Each row below holds a small network's activations on one input, seen along a few directions.
In each table, some parts of the input vary, and every possible input appears once, in random order.
Descriptions start from the smaller parts, as in this example, which fits no table here: one of 4 places along a line, together with either a single point or one of 9 places around a ring or (one of 3 separate values, together with one of 8 places around a ring).
Shared parts are said once, and a part with two or three values counts as separate values.
(in the rows, 128 means zero)

Other details of the inputs shift rows strongly along three fixed directions, in all tables alike. That doesn't count.

A family of inputs:
R1: [100 106 141 119 100 156 155 139 145  89 133]
R2: [166  85 100 156 135 119 136 131 136 139 149]
R3: [168 104 126 138  98 165  76 192 221 163 122]
R4: [121 192 131 113 164 105  99 120  90 170  95]
R5: [129 191 147 107 178 100  52 136 131 174 113]
R6: [103 124 140 125  94 154 162 114 112 105 109]
R7: [121  87 125 128 111 133 168 114 124  96 146]
R8: [160 113  82 151 135 107 153 112  99 161 136]
R9: [134  85 135 135 108 133 184  98 108  93 145]
R10: [125 137 141 126 122 144  79 158 173 136 112]
R11: [159  75 114 153  87 158 144 150 178 116 143]
R12: [164 114  87 158 114 140 111 150 144 162 126]
R13: [118  79 131 135  87 160 170 143 150  90 144]
R14: [173  89  98 162 127 116 136 129 140 136 147]
R15: [159 108  87 159 129 125 122 112 105 162 128]
R16: [129 162 113 131 162 100 116 102  73 167 118]
R17: [115 118 150 126 100 162 130 160 170 107 125]
R18: [ 96 154 155 108 129 129 153 123 115  96 126]
R19: [177  69  86 165 160  81 169  76  78 137 166]
R20: [158 154 126 119 144 128  25 185 206 192 107]
R21: [163  61 120 152  84 158 137 137 171 117 137]
R22: [134 131  96 136 185  62 149  85  63 135 159]
R23: [ 98 152 157 106 125 135 153 122 117  96 128]
R24: [ 76 171 154  90 137 121 144 113 105  90 121]
R25: [ 66 195 164  89 123 145 138 132  90 119 100]
R26: [137 138 129 136 145 112 115 122 125 132 127]
R27: [ 78 158 163  84 128 130 142 117 111  95 124]
R28: [121 202 123 116 167 108  87 135  97 169 104]
R29: [197  48  77 175 134  94 188  85  97 132 175]
R30: [157 112 109 139 158 100 126 121 117 149 146]
R31: [ 75 166 170 101 143 124 134 119 106  97 116]
R32: [ 83 157 135 113 111 146 151 121  99 102 114]
R33: [158 123  79 161 169  78 163  67  38 147 141]
R34: [119  80 127 139  87 152 171 130 148  82 140]
R35: [123 138 132 116 135 125 109 129 139 133 131]
R36: [158 146 141 124 130 148  19 195 216 184  98]
R37: [161 124 110 142 152 104  98 114 129 151 131]
R38: [ 94 149 165  98 130 128 149 125 114 104 128]
R39: [135 159 130 124 177  99  83 131 121 159 121]
R40: [137 168 118 119 170  95  85 135 130 161 128]
R41: [149 122  88 144 139 108 143 104  99 155 129]
R42: [121 172 130 105 178  96  77 143 125 165 125]
R43: [179  90  86 161 149  87 140  91 104 138 149]
R44: [108 113 154 121  97 169 117 156 171 103 116]
R45: [ 88 151 168 100 118 143 116 127 136 105 117]
R46: [107 101 130 134  65 185 162 141 143 103 119]
R47: [ 74 172 175  96 135 128 147 111 100  88 116]
R48: [126 144 121 129 106 161 100 166 154 160 108]
R49: [121  68 142 136  78 165 163 133 155  86 135]
R50: [150 119 107 137 144 107 126 118 123 144 150]
R51: [143 156 124 120 149 121  69 149 162 161 119]
R52: [176 107  99 160 105 146 124 151 155 169 116]
R53: [112 103 143 132  95 150 152 125 140  86 129]
R54: [105 137 144 118 142 107 175  79  74  90 140]
R55: [ 69 174 177  84 133 131 147 117 102  92 127]
R56: [ 70 167 159  93 127 130 138 124 117  87 120]
R57: [123  77 138 130  77 159 174 142 158  91 144]
R58: [110 132 147 119  99 158 121 163 174 107 122]
R59: [170  91 128 148 108 148 104 156 181 146 126]
R60: [135 160 102 138 161 101 106 104  81 156 115]
Each input here is: one of 5 places around a ring, together with either one of 3 separate values or one of 9 places around a ring.
The inputs of R44 and R13 match in every part but the place on the ring of 5. If R53 is changed in the same way as R44 into R13, which row does it become?
Answer: R58
The inputs of R38 and R59 match in every part but the place on the ring of 5. If R25 is changed in the same way as R38 into R59, which row does it become?
Answer: R16
Which other rows agree with R35 in the place on the ring of 5? List them by row number.
Answer: R1, R7, R20, R24, R27, R32, R34, R41, R46, R51, R56
Which other rows does R28 become when the choice among 3 separate values takes its other values? List them by row number.
Answer: R25, R52
Start at R47 and move only the place on the ring of 5, one step at a time. The first step leads to R18. Which rows follow, in order?
Answer: R40, R24, R43

A family of inputs:
R61: [220  61  77 194 121 158 156 143 141 162 162]
R62: [124 132 124 139 156 112 187  76  44 133 142]
R63: [ 55 171 146  96  98 142 141 140 130  90 116]
R64: [114 198 132  93 181  89 104 122  60 167 123]
R65: [ 70 195 188  80 134 128 131 137  82 147  81]
R66: [141 193 112 140 162 131  14 199 204 201 101]
R67: [ 97 183 112  99 144 100 122 129 111 147 125]
R68: [ 73 169 144  99 173 113 129 108  58 110  94]
R69: [107 125 156 146  98 162 106 140 164 124  87]
R70: [186  60  48 164 118 112 197 105 103 132 177]
R71: [ 96 106 132 122  89 166 153 126 108  83 117]
R72: [175 177  90 144 207  90  43 178 136 233 130]
R73: [107 159 114 106 187  92 203  90  45 111 144]
R74: [205  95 119 158 184  51 138 104 132 122 169]
R75: [112 115 162  77 174  94  69 137 159 121 158]
R76: [121  63 147 130  26 229 206 176 198  83 118]
R77: [ 97  89 194  74  96 183  50 196 252 100 146]
R78: [121  64 106 145  72 145 202  76  92  69 137]
R79: [118 102 181 144  59 204 162 152 165  95 105]
R80: [110 128  96 141 154  94 172 102  64 104 134]
R81: [199  42  94 164  51 175 159 170 190 146 141]
R82: [163 147 119 137 129 142  69 122 139 154 101]
R83: [122 133 183  84 154 128  32 193 251 144 130]
R84: [150 132 146 148 112 146 102 144 156 161  87]
R85: [179  76 145 145  99 147 105 169 225  93 136]
R86: [100 125 163 111  72 156 164 102  96  94 107]
R87: [115 115  83 138 145  76 204  90  69 126 151]
R88: [ 75 193 123  98 166  72 140  99  61 130 131]
R89: [153 127  71 163 216  67 139  56  19 135 153]
R90: [ 28 186 186  96  84 177 150 169 147  71 113]
R91: [156 161  90 121 148 109  72 170 155 196 126]
R92: [113 184 130 139 174 111  68 119 101 158 107]
R93: [232 113 101 165 162  92  41 160 221 163 146]
R94: [202  98  74 206 131 102 100 103 139 170 150]
R95: [163  60 145 159 117 125 186 126 167  68 165]
R96: [168  52  44 169 104 111 174 108 112 129 156]
R97: [103 185 142  93 150 113 111 111  82 170 109]
R98: [ 51 135 197  81  55 192 209  94 103  48 108]
R99: [101 151 183 115  76 189 137 130 175  88  91]
R100: [ 34 178 180  92  78 139 126 119 102  77  99]
R101: [183  51  70 181  77 140 175  68 114 117 162]
R102: [187  61 128 134 179 116  54 161 217 165 183]
R103: [124 125 117 118 146  93 184  66  33 146 134]
R104: [ 81 220 139  83 170 118  42 148 110 151  78]
Describe the family of inputs behind these rows.
Answer: one of 4 places along a line, together with either one of 2 separate values or one of 9 places around a ring
The inputs of R96 and R63 match in every part but the place on the line of 4. If R82 is changed in the same way as R96 into R63, which row does it become?
Answer: R101
Which other rows agree with R62 in the place on the line of 4? List them by row number.
Answer: R61, R66, R72, R79, R89, R90, R92, R94, R95, R102
Which other rows does R72 become when the place on the line of 4 takes its other values? List them by row number.
Answer: R70, R73, R91
